These are the activations of a small neural network, seen along a few directions. Each row is one input.
Each table varies a few parts of the input and shows all the possible inputs, shuffled.
Descriptions start from the smaller parts, as in this example, which fits no table here: one of 5 places around a ring, together with either a single point or one of 11 places along a line or (one of 3 separate values, together with one of 4 places along a line).
Shared parts are said once, and a part with two or three values counts as separate values.
(in the rows, 128 means zero)

Other details of the inputs shift rows strongly along three fixed directions, in all tables alike. That doesn't count.

Table:
row 1: [140 168 142 119 107  76 110  87 129 134  91 112 115 128]
row 2: [114 102 114 123 151 203 151 164 113 123 169 144 132 125]
row 3: [127  66 144 129 123 121 166  96 150 130  92 146 162 103]
row 4: [148 161 112 130 128  65 117  60 135 108 106 111 135 123]
row 5: [136  58 132 156 133 133 134 114 142 133  98 124 166 112]
row 6: [153 152  99 140 117  95  82  85 159 131 103  92 134 138]
row 7: [199 150  44  59 104 174 158  68 150 102 180 113 176 162]
row 8: [133  61 137 158 119 119 124 148 147 141  92 130 155 129]
row 9: [194 156  45  63 112 172 159  56 144  97 178 109 174 156]
row 10: [117  66 125 150 119 120 126 141 156 131  87 142 152 125]
row 11: [104 204 173 154 125  72  81 134 101 174  76 107  62 124]
row 12: [ 97 117 143 112 146 186 175 169 105 133 163 160 112 118]
row 13: [144 174 125 143 106  83  83 121 117 147  79 100 108 152]
row 14: [ 85 125 140 136 170 159 160 177  93 108 172 162 103 112]
row 15: [158 149  91 123 114  99 101  59 152 123  96  98 147 132]
row 16: [123 182 165 138 109  64  88 123 105 141  94 110  89 130]
row 17: [113 196 142 162 122  75  70 136  96 148  67 102  77 142]
row 18: [105 205 170 153 120  66  87 132  95 162  73 110  64 127]
row 19: [118  60 117 157 133 128 122 122 166 128  99 131 158 113]
row 20: [120  64 146 158 145 100 135 119 164 119 126 136 156 106]
row 21: [150 183 121  84 114 141 132 116 107 117 175 121 115 141]
row 22: [ 81 133 152 145 172 158 154 197  77 120 174 156  92 114]
row 23: [116  70 135 153 132 125 136 125 134 126  79 139 148 118]
row 24: [112 198 165 143 122  76  85 119 109 167  77 110  72 124]
row 25: [101 111 114 130 148 189 132 198 129 126 170 148 116 136]
row 26: [138  60 133 146 119 127 136 127 140 133  86 137 164 128]
row 27: [128  62 127 149 119 122 128 137 156 132  91 138 157 127]
row 28: [176 165 102  66 104 145 154  87 130  95 194 122 155 142]
row 29: [ 87 127 166 122 145 172 157 200  86 138 164 154  94 123]
row 30: [131 204 128  91 122 138 125 134  98 130 161 121  92 143]
row 31: [156 153 111 135 102  89  84 109 143 139  92 101 128 152]
row 32: [111 104 153 107 132 171 166 171 105 108 181 160 134 121]
row 33: [115  71 157 133 119 108 145 117 140 120  98 150 150 103]
row 34: [138  56 131 160 127 123 120 140 160 137 103 124 165 126]
row 35: [131 204 139  98 118 131 121 151  90 117 179 123  96 144]
row 36: [118 191 159 140 117  73  95 111 108 153  76 112  84 127]
row 37: [135  54 123 159 132 131 122 120 163 132 106 122 166 117]
row 38: [132 199  96 122 136 159  96 158 117 135 175 103  92 152]
row 39: [ 62 137 142 143 171 156 134 204 115 120 187 159  85 118]
row 40: [191 150  83  51  99 150 168  59 147  85 198 122 181 141]
row 41: [ 92 121 140 109 149 187 170 167 115 142 164 160 109 113]
row 42: [128 210 121  94 130 151 129 126 107 146 161 121  85 137]
row 43: [157 192  84  93 123 161 125 114 108 118 163 110 119 157]
row 44: [128  63 131 147 120 126 137 131 142 131  82 140 156 125]
row 45: [ 66 136 156 153 172 156 129 217 106 127 188 154  80 120]
row 46: [ 94 117 125 137 150 187 124 212 118 133 168 147 105 137]
row 47: [124  62 127 153 135 133 132 111 146 128  92 132 159 109]
row 48: [121  68 151 127 120 113 158 107 146 125  95 147 158 105]
row 49: [144 163 142 118 103  74 105  86 127 126  97 114 119 127]
row 50: [207 141  37  64 109 174 143  65 178  98 199 103 188 161]
row 51: [124  71 149 156 147  99 150 109 128 112 109 141 154 102]
row 52: [130  62 151 163 143  98 135 124 159 126 132 127 161 107]
Description of these inputs: one of 4 places along a line, together with either one of 2 separate values or one of 5 places along a line or one of 6 places around a ring.
Changing only the place on the line of 4 turns row 45 into row 39. The same change can be made to row 51. Which row results?
Answer: row 4
Changing only the place on the line of 4 turns row 11 into row 42. The same change can be made to row 16. Which row results?
Answer: row 49
Change only the place on the ring of 6 in row 26. List by row number the other rows that result.
Answer: row 2, row 31, row 37, row 43, row 46
Start at row 15 and move only the place on the line of 4, one step at a time. The first step leads to row 47. Which rows follow, in order?
Answer: row 2, row 5
Change only the choice among 2 separate values in row 22. List by row number the other rows that result.
Answer: row 52
